Each row below holds a small network's activations on one input, seen along a few directions.
Each table varies a few parts of the input and shows all the possible inputs, shuffled.
Descriptions start from the smaller parts, as in this example, which fits no table here: one of 3 separate values, together with either a single point or one of 9 places around a ring or (one of 4 places along a line, together with one of 8 places around a ring).
Shared parts are said once, and a part with two or three values counts as separate values.
(in the rows, 128 means zero)

Other details of the inputs shift rows strongly along two fixed directions, in all tables alike. That doesn't count.

Table:
x1: [118 126 156 131 115 118 128 128 131 117 118 124 107 116]
x2: [112 123 148 133 110 119 143 136 126 117 123 127 114 115]
x3: [142 121 147 132 132 133 146 129 127 141 115 131 126 130]
x4: [129 142  79  88 103 181  65 129 121 131 113 103 174 126]
x5: [131 122 147 129 112 112 143 138 122 129 129 125 112 113]
x6: [121 124 156 136 133 132 134 111 129 131 112 128 130 130]
x7: [116 123 150 135 115 122 139 137 123 116 122 128 116 112]
x8: [114 134 145 134 122 128 145 110 130 135 111 126 126 133]
x9: [107 132 134 135 128 130 142 111 137 145 115 139 127 132]
x10: [132 132 144 130 126 121 146 111 127 147 117 125 124 130]
x11: [139 122 154 131 135 127 134 112 125 143 117 127 129 127]
x12: [138 161  61 157 205 117 111 132 140  53 200  89 142 201]
x13: [112 124 146 132 120 120 125 128 139 127 120 138 109 116]
x14: [159 165  62 148 181 115 101 160 144  59 209  87 130 181]
x15: [118 122 146 126 124 125 149 115 126 128 113 131 132 134]
x16: [118 123 154 134 116 119 132 134 122 116 120 127 115 111]
x17: [124 123 150 137 129 138 146 128 131 129 108 133 127 132]
x18: [117 121 138 137 134 141 142 128 136 140 112 146 129 131]
x19: [135 120 144 132 123 113 131 136 125 135 131 139 115 109]
x20: [122 122 139 131 122 119 122 128 138 137 126 146 107 117]
x21: [142 158 128 204 232  68 182 115 169  85 205 127  90 208]
x22: [136 124 157 128 118 111 128 130 128 128 124 123 105 114]
x23: [134 121 150 131 118 115 140 139 120 128 129 128 114 110]
x24: [161 167  76 144 177 111  95 157 137  51 203  74 127 179]
x25: [134 122 146 129 121 113 126 130 134 136 128 137 107 113]
x26: [136 140  70  85  91 165  60 152 114 125 128 108 159 110]
x27: [144 139  69  78  78 162  71 155 113 128 129  97 161 108]
x28: [132 134  82  85  96 169  78 127  96 116 110  88 174 118]
x29: [139 140  69  84 105 181  62 131 120 141 118 110 174 126]
x30: [138 121 144 132 139 129 133 113 130 151 122 141 130 125]
x31: [107 121 137 134 115 120 139 136 132 127 127 139 116 116]
x32: [118 131 128 134 131 128 141 112 137 156 120 148 125 132]
x33: [127 119 131 135 138 139 143 129 136 151 117 155 127 132]
x34: [140 119 138 133 135 134 145 130 133 150 118 144 127 128]
x35: [150 132  80  80  99 163  79 128  93 127 117  87 174 117]
x36: [112 121 135 127 130 127 146 116 133 137 117 144 133 134]
x37: [121 119 129 124 132 126 146 116 132 148 120 153 132 134]
x38: [112 122 143 136 123 120 130 134 129 126 124 140 116 112]
x39: [136 121 146 122 127 118 150 116 123 139 119 130 131 132]
x40: [110 121 141 136 121 123 137 137 129 127 125 141 118 113]
x41: [122 114 128 132 140 125 140 113 117 144 123 148 133 124]
x42: [134 119 135 122 131 120 149 116 128 147 122 142 132 130]
x43: [135 113 134 130 138 119 144 112 113 144 124 138 132 120]
x44: [120 120 134 135 123 122 135 137 129 137 130 149 117 114]
x45: [116 120 131 133 117 118 138 137 133 137 131 148 115 117]
Description of these inputs: one of 5 places around a ring, together with either one of 4 places along a line or one of 5 separate values.
Changing only the place on the ring of 5 turns x15 into x42. The same change can be made to x1. Which row results?
Answer: x25
Changing only the place on the ring of 5 turns x5 into x45. The same change can be made to x39. Which row results?
Answer: x37
Start at x43 and move only the place on the ring of 5, one step at a time. The first step leads to x41. Which rows follow, in order?
Answer: x12, x28, x35
Start at x25 and move only the place on the line of 4, one step at a time. The first step leads to x19. Which rows follow, in order?
Answer: x14, x27
Which other rows does x4 become when the choice among 5 separate values takes its other values? List them by row number.
Answer: x9, x12, x18, x36

Table:
x46: [115 135 130 141 144 109 125 112 122 104 142 117 122 135]
x47: [103 111 123  97  72 144  95 124 110 162  97 143 135  69]
x48: [115 140  68  84  83 177  65 133 126 156 110 131 164 107]
x49: [168 144  41 149 236 117 132 106 125  96 206 113 171 214]
x50: [128 110 202 136 128 120 159 100 127 155  88 134 113 114]
x51: [121 106 164 116  93 123 152 135 139 180  99 177 108  90]
x52: [149 145  83  76  83 177  70 129 118 157  99 101 163 115]
x53: [110 120 196 209 215  58 189 104 146  81 165 149  74 163]
x54: [132 109 132  92  57 144 112 159 101 155  99 128 132  61]
x55: [143 137 144 130 138 118 151 126 136 110 134 107 128 155]
x56: [131 102 209 139 121 101 151 110 115 143  98 144  97  91]
x57: [116 143 126 140 150 129 133 101 136 113 132 110 139 159]
x58: [141 134 125 142 138 102 118 138 133 116 160 123 101 124]
x59: [ 98 106 159 145 119 115 168 127 146 160 113 188 107 113]
x60: [117 132 107  82  91 185  78 115 111 138  82  97 179 115]
x61: [132 154  25  64  89 207  12 154 124 125 123  98 191 123]
x62: [ 98 104 160 119  99 140 162 112 130 172  77 171 125 107]
x63: [133 169  82 169 199 118 142 137 145  45 196  78 138 215]
x64: [159 170  89 153 185 118 134 148 140  55 191  62 136 201]
x65: [143 139 121 145 142 127 149 143 137 119 140 120 123 149]
x66: [111  98 222 174 136  79 202 107 151 197 107 206  67  99]
x67: [ 95  97 171 150 111 102 173 136 120 143 116 170  98  87]
x68: [120 134  81 117 121 128  99 152 128  93 159 117 134 132]
x69: [ 98  94 174 135 107 120 131 120 120 152  98 168 106  77]
x70: [126 115 186 117  97 127 154  96 117 175  79 133 124  99]
x71: [108 129 161 208 209  80 213 121 161 101 165 161  81 182]
x72: [119 145  75 124 128 148 108 157 136 113 150 127 144 143]
x73: [134 121 189 215 214  48 180 128 161  88 191 152  53 160]
x74: [101 105 170 130 116 148 144 102 131 175  73 168 126 104]
x75: [127 100 171  68  29 152 103 112  82 195  48 129 140  39]
x76: [161 149  27  47  59 181  24 180 106 104 140  69 177 105]
x77: [119  93 236 177 150  93 204  96 146 182  89 192  74 111]
x78: [198 140   4  37 110 196  39 127  79 153 131  75 231 135]
x79: [161 170  67 145 190 123 116 150 160  65 197  88 128 211]
x80: [100 111 157 124 106 140 146  98 129 182  76 166 126 102]
x81: [146 134 140 136 142  97 139 137 127  89 156 107 111 143]
x82: [107 106 139  87  68 142 117 124  99 143  82 130 143  83]
x83: [161 168  76 161 196 122  92 152 166  73 207 105 121 194]
x84: [141 141 106 132 126 130 127 159 139 125 150 126 126 132]
x85: [120 142 100 111 129 148 117 124 130 101 128  97 157 161]
x86: [106 108 145  96  68 146 128 129  89 145  82 130 143  78]
x87: [163 163  93 158 179  98 126 158 130  41 204  71 119 179]
What do these inputs look like to the network?
Answer: one of 2 separate values, together with either a single point or (one of 4 places along a line, together with one of 5 places around a ring)
Changing only the choice among 2 separate values turns x51 into x59. The same change can be made to x79. Which row results?
Answer: x62
Start at x87 and move only the place on the line of 4, one step at a time. The first step leads to x81. Which rows follow, in order?
Answer: x75, x56
Which other rows does x81 become when the choice among 2 separate values takes its other values? List them by row number.
Answer: x82
Which other rows does x76 become when the choice among 2 separate values takes its other values? List them by row number.
Answer: x68

Table:
x88: [165 164  43 117 156 133  73 164 130  70 195  79 142 167]
x89: [153 176  42 123 166 156  86 148 142  75 177  72 164 193]
x90: [147 123 145 131 134 120 145 116 124 142 123 128 122 128]
x91: [128 121 147 138 128 114 127 136 135 137 136 143 108 112]
x92: [116 116 132 132 136 119 151 116 120 129 130 137 132 129]
x93: [129 120 163 135 123 119 147 133 119 107 119 114 118 123]
x94: [116 125 131 143 129 125 144 140 138 133 130 148 116 123]
x95: [119 117  82  33  10 212  37 148 103 184  56 124 180  52]
x96: [125 121 131 133 125 115 151 139 131 133 135 150 120 122]
x97: [111 134 156 137 110 112 142 132 134 111 123 117 105 121]
x98: [122 120 152 139 139 114 128 111 123 133 125 137 122 117]
x99: [125 130 143 133 137 132 137 117 143 144 113 139 123 138]
x100: [107 121 136 141 135 125 144 116 123 130 120 144 128 133]
x101: [133 123 139 132 135 122 160 120 130 143 125 135 130 140]
x102: [108 123 139 139 141 123 131 111 134 129 120 145 123 130]
x103: [140 129 153 136 137 124 135 114 133 141 124 131 119 131]
x104: [130 113 142 133 136 111 138 114 114 133 125 132 124 117]
What do these inputs look like to the network?
Answer: either one of 2 separate values or (one of 3 separate values, together with one of 5 places around a ring)
